These are the activations of a small network on made-up records, seen along a few directions, one row for each record.
Records have a field called D. Each example row is followed by its value.
Other fields move the rows too, some of them a lot.
Random noise pushes rows far along 2 fixed directions. That doesn't count. These rows show it; they differ only by the noise:
[-77,10,-19,88,-97,21,-53,92,-44,-75,216,99,49,49,105]
[-110,33,-46,63,-109,4,-62,114,-59,-59,264,121,57,75,119]
[-84,11,-4,-206,-38,43,-16,57,-44,-32,145,44,-55,102,-65]
[13,-64,107,-522,80,129,61,-63,7,-25,-110,-103,-221,90,-343]

[135,-136,68,-244,153,85,135,-74,23,20,-323,-146,-134,-120,-217] => d8
[25,89,-18,42,-87,-3,-18,56,-29,44,155,-8,49,33,27] => d9
[29,-52,39,411,30,57,-114,-44,127,-110,-40,-60,107,18,112] => d13
[75,-180,-70,89,105,-5,-26,-40,-75,127,-140,195,119,-146,142] => d7
[-114,168,-81,15,-174,-114,-61,194,-194,171,376,127,235,193,345] => d3
[16,-116,-104,306,-82,-59,101,18,-70,97,74,100,158,-87,135] => d8
[89,-82,-8,-49,162,64,-52,-73,6,50,-125,59,15,-69,13] => d4
[371,-315,62,376,90,28,151,-110,-71,10,-248,5,118,-202,64] => d2
[-228,168,-185,223,-71,-84,-128,175,-61,-21,317,182,185,59,335] => d6
[239,-8,223,-367,80,199,14,-103,66,31,-384,-270,-101,24,-189] => d3
[135,-521,-83,-211,169,-170,310,-194,-331,284,-232,369,158,-59,-5] => d7
[-167,236,-111,-252,54,67,-192,47,119,20,117,-31,-65,112,-78] => d13
[-180,103,-45,-589,-25,-229,-31,171,-186,201,184,221,-220,240,-206] => d1
[-182,299,-163,-490,-31,-49,-130,112,5,35,160,-43,-65,143,-152] => d12
[91,-76,-23,319,-63,-21,5,-99,69,-31,49,-40,31,-160,48] => d10
[162,-384,-12,587,-47,-82,187,-54,-155,125,-135,263,323,-200,319] => d6
[-170,187,-89,-398,-64,-169,-28,139,-161,197,361,172,50,224,2] => d11
[-84,278,-22,345,-103,27,-229,45,137,-284,3,-157,108,-40,34] => d12
[151,-325,7,266,53,-47,200,-67,-175,172,-199,202,191,-149,164] => d6
[15,67,118,-118,-51,55,2,33,17,-66,10,-2,-72,73,-37] => d3
[-234,224,-234,-42,-92,-170,-16,207,-175,134,489,232,104,210,187] => d2
[180,-122,53,263,35,52,38,-14,46,-186,-90,-61,8,-106,16] => d2
[-298,42,-234,182,-101,-225,-115,220,-29,126,434,234,230,343,334] => d13
[-189,253,-177,-205,-62,-18,-111,64,28,69,335,-12,-101,101,-88] => d10
[102,-12,123,81,10,99,-159,-56,53,-20,-231,-162,-111,-121,-1] => d1
[9,-138,-92,204,-65,-142,42,3,-136,104,164,152,170,-49,215] => d12
[124,-251,-2,307,-5,-115,65,2,-230,106,29,264,301,-100,300] => d11
[-97,54,-4,-158,38,90,16,12,-18,-61,73,-15,-81,63,-33] => d5
[149,-16,218,-127,134,276,38,-164,178,-186,-381,-288,-244,-131,-248] => d5
[95,-134,149,263,3,-125,22,-38,-136,96,-31,111,100,-143,88] => d1
[-106,53,-87,-3,-45,-189,58,94,-157,177,182,367,134,110,159] => d4
[-108,140,-121,46,-142,28,-67,117,-48,14,176,84,47,36,204] => d5
[201,-60,115,397,84,150,-120,-96,126,-145,-168,-55,66,-184,115] => d11
[-108,417,-128,437,-207,116,-342,108,273,-212,292,-95,21,-68,172] => d10
[55,-165,-41,241,35,-170,141,-51,-133,83,-31,392,124,-2,206] => d7
[-66,24,-51,-821,140,34,169,-35,-19,218,-99,-175,-282,150,-463] => d8
[63,104,84,214,-35,168,-127,-11,153,-187,-2,-99,-33,-64,16] => d9
[117,70,67,-151,-5,133,-49,-27,101,-33,-100,-149,-99,8,-115] => d9
[60,-171,-65,-647,209,-8,76,-61,-162,303,-222,137,-30,62,-156] => d4

Which value of D does each new row have?
[-85,303,-57,705,-216,55,-294,169,55,-205,384,42,265,48,520] => d3
[81,168,119,-38,4,186,-137,-4,135,-113,-81,-210,-59,35,-19] => d3
[-143,171,-203,-411,72,-101,-42,136,-106,53,225,70,-23,148,-51] => d2
[237,-226,235,705,-50,150,-25,-60,147,-279,-165,-48,105,-275,142] => d9
[169,-212,118,56,-17,-36,131,-77,-193,121,-98,49,182,-44,111] => d3
[-305,303,-223,-263,-51,-141,36,174,-110,216,418,43,-1,205,24] => d8
[74,-54,99,10,98,143,-145,-94,1,-42,-257,-196,-224,-39,-152] => d1
[-262,-53,-153,147,-107,-240,-23,118,-47,213,347,232,243,101,301] => d13
[-17,181,-55,483,-156,16,-167,4,178,-128,237,-88,27,-124,170] => d10
[72,-60,108,-693,100,17,149,-55,-182,268,-150,-87,-63,166,-249] => d3
[0,-310,84,-555,219,-37,217,-172,-53,266,-273,4,-77,44,-330] => d13
[170,266,170,200,-58,309,-241,-171,499,-348,-270,-468,-239,-216,-246] => d10
[-65,182,-92,606,-95,12,-257,98,34,-140,337,129,248,0,436] => d11
